Each row below holds a small network's activations on one input, seen along a few directions.
Each table varies a few parts of the input and shows all the possible inputs, shuffled.
A made-up example of a description, with smaller parts first: line(6) and (point or line(9) or (values(2) and ring(8))).
Shared parts are said once, and a part with two or three values counts as separate values.

Rows:
R1: [  1   5 -30 -18 -16 -14 -11  -8   1  11   9  -9]
R2: [  6   5  -2  16   4 -13  -1  -6  27  16 -18  -7]
R3: [ 12  -2  18 -11  -7  -4 -19  27  -8 -20  -8  -2]
R4: [ -7  -2 -14   7   6  -3   6 -16   7  29   6  -7]
R5: [ 12   6 -14  14  14 -14  -2   0  13  12 -18 -24]
R6: [ 13  -2  22  -5  -4  13 -15   5 -12 -12   6  14]
R7: [  2   8  -5   7  -4  -9  -4 -15  13  24  -4   6]
R8: [ -4 -17  15  13   5  14  20   0 -17 -15  14   2]
R9: [ 12   5  -4  14  -6 -12  -2  -3  21  22 -17   6]
R10: [-13  -2 -13  12  -6  -8  26 -21  10  13   2  -8]
R11: [  2  -5  20  10  22   4 -10  18  -4 -20 -16 -14]
R12: [-10   1 -18   3  -7  -3  -1 -19  14  23   2   8]
R13: [ -7  -1   2 -13 -11   7 -17  14 -19 -21  16   1]
R14: [ 13 -12  22   9   5   6 -13  12   4 -15 -10  19]
R15: [-11   0 -21   5   4  -9  23 -19   1   5  -2 -25]
R16: [  0  -8  25  11  18   9  -8   6 -11  -6   5   5]
R17: [ 19   8 -16  -7 -14 -24 -11  11   6  16 -13 -10]
R18: [-16  -1   9  10  17  19  -3   9 -18 -15  11 -15]
R19: [-12  -2 -11   5 -16  -6  23 -21  10  16  -1   4]
R20: [ -3   4 -32  -9 -26 -20  11  -7  -5   4   6  -7]
R21: [  6   3  16 -17  -5   2 -21  13 -14 -22   6  -3]
R22: [  7   8  -7 -11 -11 -10  -9 -16  11  21  -9   5]
R23: [  7   9 -23 -15 -10 -24 -17  -4   0  13  -4  -5]
R24: [-12   5 -19   0  12  -3   1 -18   8  12   0 -27]
R25: [ -2   3  -4   5  10 -12  -3 -18  15  22  -7  -6]
R26: [-17  -8   2  13  11   9  14   4 -21 -28   5 -10]
R27: [-14 -10  13  11  11  16  -5   0  -7 -13  13   6]
R28: [ -6  10 -12   3  17 -13  -5 -13   8  14 -12 -23]
R29: [  1  29   8 -25  28  24  35  49   6 -22  15  14]
R30: [ -5 -19  12   4  -4  12  14  -4 -14 -17   9  19]
R31: [-10   5  19   8  21   9 -11   7  -9 -22  -2 -14]
R32: [ 20   9  -8   5 -17 -11  -7  -1  17  18 -16   5]
R33: [  1  -8  26   4   8  11 -10   6 -10  -3   3  17]
R34: [  3  -8  14  -8  -9  22  -8   3 -15  -9  16  12]
R35: [  0   0 -22 -10 -15  -4  -5 -17   5  23   1   9]
R36: [ -1  40 -26 -32  19  -1  41  23  37  10   2   2]
R37: [ 17  -9  19   0  -5   4 -17  16  -3 -14 -12  20]
R38: [ 14 -10  26  17  14   8  -7  15   1 -12  -5   3]
R39: [  1  -5 -24  -5 -22 -10  16 -18  -1  16  -1  10]
R40: [  3 -15   7  -5 -15  13   9  -2 -18 -21   9  18]
R41: [ -6  -9   7 -16 -16   2   8  12 -26 -23  11  -2]
R42: [-15  -7  22   0  -1  21  -5   0  -3  -9  10  13]
Question: What is each input in this table made of?
Answer: values(2) and (point or (line(4) and line(5)))
Question: Changing only the values(2) part turns R25 into R16. The same change can be made to R28. Which row results?
Answer: R31
Question: Changing only the values(2) part turns R35 into R34. The same change can be made to R15. Which row results?
Answer: R26
Question: A walk changes only the line(4) part. It starts at R19 and steps to R12. List the rest of the walk in order.
Answer: R7, R9
Question: Which other rows does R41 become when the line(4) part takes its other values? List them by row number.
Answer: R3, R13, R21
Question: Which other rows does R14 become when the values(2) part takes its other values? List them by row number.
Answer: R9
Question: A walk changes only the line(5) part. It starts at R5 and steps to R2. List the rest of the walk in order.
Answer: R9, R32, R17

Rows:
R43: [  0  16 -18   2   2 -18  -1  -1  22  11 -18 -10]
R44: [  0 -17  28  24   2  17  -2   7 -14  -5  12  16]
R45: [ 15  17 -13 -21  -8  -9   2   5  26  24 -14  -1]
R46: [ -1   6 -19  15  12 -19  -6  -3  10  21  -3 -20]
R47: [  1  10  23  -1  12  13 -11  19  -4 -21  -4  -3]
R48: [  9  -9 -17  -1 -29 -21  -6 -22 -13  23   1  -9]
R49: [ 11   5  21 -14   8  12  -9  22   2 -18  -3   2]
R50: [ 12  17 -19 -10   1 -19   2   1  22  13 -20  -4]
R51: [  4  -3 -20  23   9 -10  -2 -12  14  23  -2  -9]
R52: [ -6 -14  23  -1  -2  10 -16  -7 -15 -19   1  19]
R53: [ -6  -4 -17   1 -14 -15 -10 -26  12  21  -4   9]
R54: [ 13  15  22 -14   1  17  -9  30   2 -14   0  14]
R55: [ -3 -11  -9  17 -11 -11  10 -23  18  25  -9   2]
R56: [-28  -9  -6 -22   7  29  38  20 -35 -30  30  10]
R57: [  0 -12  23  14  15  21  -9   3  -5 -16   3  -3]
R58: [ -6   2  21  13  19   7 -11  11 -11 -25  -4  -9]
R59: [  2 -13  21   0 -25   7 -14  -3 -31 -23   4   4]
R60: [-18   5 -44 -26   2 -10  55 -21  -3   9  26  -8]
Question: What is each input in this table made of?
Answer: values(2) and (point or line(8))
Question: Changing only the values(2) part turns R54 into R45. The same change can be made to R59. Which row results?
Answer: R48
Question: Which other rows does R58 become when the values(2) part takes its other values? List them by row number.
Answer: R46

Rows:
R61: [ -2 -12  17  -4 -12  16  -2   3 -17 -11  16  14]
R62: [-11 -12  16  10   9  15  -3   0 -19 -17  12 -11]
R63: [  2  18 -21 -25   2  -4  17   8  13   9   6   5]
R64: [ -6   2   8 -12   8  13  21  18  -4 -20   8  13]
R65: [ -5   0 -22   8  -3 -10  15 -24  11  22  -3  -6]
R66: [-10 -19   2  16  -4   2   0 -24 -11   5   3   5]
R67: [ -2   7   3 -18  -4   5   5  25 -16 -23   8   0]
R68: [ -5  16 -22 -17   9   0  22   6  17  10   3   5]
R69: [ 22  14  30   9  20   4 -24  41  12 -24 -22   6]
R70: [ 25  30   1   1  24 -15 -23  29  37  13 -28  -4]
R71: [ -4 -11   1  -1 -25  -6 -17 -19 -17   3   5  -3]
R72: [ -9   1   5  -3  17  12  20  18  -8 -22   7   7]
R73: [-10   4   6  -3  20   8  14  18  -9 -26   7 -11]
R74: [ -7  17 -22 -10  23  -5  16   5  10   2   2 -20]
R75: [ -8 -15  16   9   7  18   5   0 -19 -14  11   7]
R76: [ 28   9   4  21  -2 -28 -31  -8  35  31 -36 -11]
R77: [  3   5 -22  -9 -24 -19   0 -18   2  21  -3 -14]
R78: [ -2   3   5 -16   0  10  15  23  -8 -21  10  15]
R79: [-13 -16   1  17  -2  -1  -8 -24 -11   1   4 -13]
R80: [  1  20 -25 -25  -2  -9   7  13   3   6   3  -8]
R81: [ -5  16 -21 -12  19  -1  23   3  12   7   3  -3]
R82: [  3  -1 -22  -5 -19 -13  10 -19   9  24  -1   3]
R83: [ -6   1 -23   9   1 -13   8 -22   8  17  -4 -23]
R84: [ -4 -16   2   3 -23  -1  -7 -22  -8   7   8  12]
R85: [ 22  -7  42  23   7   9 -41  20   0 -14 -18   6]
R86: [ 20  -9  28  28  -3 -11 -50  -9  12   8 -26   2]
R87: [ -1  -9  14  -6 -14  10 -10   7 -27 -14  12   0]
R88: [ -6 -15  20   0  -2  19   5  -1 -16 -11  12  13]
R89: [ -3  -2 -21   1 -12  -9  15 -22  14  25  -3   1]
R90: [ -9 -18   3   9 -14   3  -2 -24  -6   8   4  11]
Question: What is each input in this table made of?
Answer: ring(5) and (point or line(5))
Question: Which other rows does R88 become when the line(5) part takes its other values? List them by row number.
Answer: R61, R62, R75, R87
Question: A walk changes only the ring(5) part. It starts at R72 and steps to R75. List the rest of the walk in order.
Answer: R66, R65, R81

Rows:
R91: [  9   3   8  10  22  -5 -18   2   7  -7  -7 -11]
R92: [  5  20 -48  -7  -6 -31   7 -40  32  46  -8  -9]
R93: [ -2  12  -5 -17 -10   2   7   7  -9 -14  13  -4]
R94: [  0 -10   4  11 -10  11  10  -7 -12  -1  10   4]
R95: [-17  -2  -9   4 -12   5  -2  -5 -22  -3  15  -1]
R96: [  0 -15   2  12  -3  -3  -9  -4  -4  -2  -3  21]
R97: [ -2  -1  14 -14 -10   6   0  15   9   6 -11  14]
R98: [-1 -2 -2  3 21  7 13  2 -1 -7  8  4]
R99: [ 18  10  16  -2 -10  -2 -13  12   5  -5 -10 -12]
R100: [  8   3   6  -9 -10  10  17  13  -2  -4   5   3]
R101: [-18   5 -12  -1  13   5   8   7 -11  -8   9  -8]
R102: [  6 -16  13   8  -4  -8 -26  -3  -6   3 -11  -7]
R103: [-5 -7 13  0 18  4  5  0 14 -4 -9  6]
Question: What is each input in this table made of?
Answer: point or (values(3) and line(4))
Question: Which other rows does R100 become when the values(3) part takes its other values? List them by row number.
Answer: R94, R98
